A small network was trained on made-up records. Each row is its average activation on records with the value named, seen along a few directions.
Values that are neighbours, or in one group, have similar rows; names and order tell nothing.
Random noise pushes rows far along 7 fixed directions. That doesn't count. These rows show it; they differ only by the noise:
[-360  211  185  -37 -207  -61  172  114  125   98  131  -80 -392    4
  -24   15  251  -12]
[ 144  104  268   -1   70 -151   24  -46  207    0 -166   24 -113 -153
 -177 -103  147   -3]
[ 255  206  -98  -77  186  -68   79 -194 -224 -129  -44   69   70 -249
  162  177 -109  215]
[ 211   93   73 -394 -230  471  409 -133   27  166  587 -223  -74 -160
   86 -208  124  467]
[ 601  445  276  166  -43 -241 -218 -162  339 -144 -428  137   25  -85
 -449  115  230   42]
[-537 -762  295 -204  551 -195   99  143  -83  336   65  108 -252 -259
  215 -381 -106 -304]
[ -54  125 -121  -41 -181  167  453  -33   93 -131    4 -387  115  115
  185 -266   66  -80]
[-343  192 -205  -50  204 -192  206  -81 -429 -165   42   23 -130 -290
  421  240 -165  143]
[ 126  321   32  131  -24 -177  195   33  189 -173 -402 -161  -33  113
  -20   11  127 -214]


Lum, 10 values:
h2: [ 141  -14 -231  140 -281  282   26   57   39  -94   85 -209  454  226
  -85 -118 -135  -41]
h8: [ 181 -424   44 -121   31  315 -268  100   23  317  151  241  -40  202
 -202  110  -55   27]
h9: [-709  -63   81  235 -326  -74  -15  134   95 -236  191 -104   14 -228
 -177 -230   92   95]
h1: [ -56 -293   54 -118  144  114   -1  142 -149  156  305   46  -24  -71
  122 -123 -138  107]
h4: [ 278    3 -186   -3  -28  125 -140 -101  -26  -88 -120   92   79  164
  -68  163  -62   76]
h3: [-265   -2  243  -25 -258   97  142 -123  360  -43  141 -312   16 -212
 -162 -591  204  123]
h7: [-159 -117  -59  -73   79  -82 -288  -19 -140  154  256  196  -21   85
   99  205  -59  -54]
h5: [ 122 -356   53 -129  113  190 -143  224 -103  309  170  199 -192   45
  -78  149  -75  130]
h6: [  24 -157  179 -102  146   -1 -102  -50   85  164   -7   78 -174 -102
 -122 -122   34   94]
h10: [  38  212   12  158 -283  -45 -107   11  203 -123  -19 -108  117  180
 -141 -131   90  -66]
Lum is arranged as a ring.
Question: Which values are neighbours of h10? Give them in the order they are listed.
Answer: h1, h7
Question: Which values are neighbours of h5? Give them in the order they are listed.
Answer: h8, h9

Bena, 13 values:
l13: [ -52 -256 -217  -76  266   73  275  259 -196   73  -35  -96   37  135
  357   45 -244 -160]
l1: [-227  -20  -38   97  229 -405 -355 -192 -286  -19  -23  326  -46 -181
  145  169  -72  -42]
l11: [ 184  129  138 -125   76  -81    3 -132   93   11   -2   33 -111 -186
  -41  -13   46  201]
l3: [ 233 -152 -310   -2  122  168  133  -44 -237 -220  -60  -62  375  -75
  194  -44 -283  115]
l10: [ -21  337  338  148  -58 -357  -55    7  358  -92 -304  -25 -258  -69
 -260 -137  323 -141]
l7: [-106   11 -158  102  189 -114 -109 -107 -167  -88 -282  125   56  -50
   86  181 -100  -51]
l2: [ -12 -281   58  -77   15  104  -89  134  -58  267  326  131   66  165
   14   17  -49 -118]
l5: [  26  567  116  306  -31 -379  -22   26  123 -302 -387  -39  -29  -97
 -164  156   61  -35]
l6: [-225 -185  -27   77  154 -204 -349  -88 -289  -36  125  339  107 -257
  -44  108 -219  105]
l8: [ 263  326   87 -387  -18  252  416  481 -102  294  301  -35 -781   25
  136  550   69  401]
l4: [ 121 -483 -169 -123  379  141  194 -181 -122  -37  -79 -183  342  -32
  259 -329 -234 -133]
l9: [-322 -180 -241  102 -207  126  -63 -280 -162 -199  107  -69  417 -113
  117 -246 -105   15]
l12: [ -86   36  149 -164  306 -116   22   47  -60   67 -110   94 -392 -230
   60  189    6   92]
Bena is arranged as a line.
Question: Going along Bena from l1 by way of its neighbour l10, in what order are l7, l6, l8, l12 met?
Answer: l12, l7, l6, l8
Question: Which values are neighbours of l5? Give them in the order they are listed.
Answer: l2, l9
Question: How many steps from neighbour to neighbour lead from l4 to l13, at the fewest?
Answer: 7
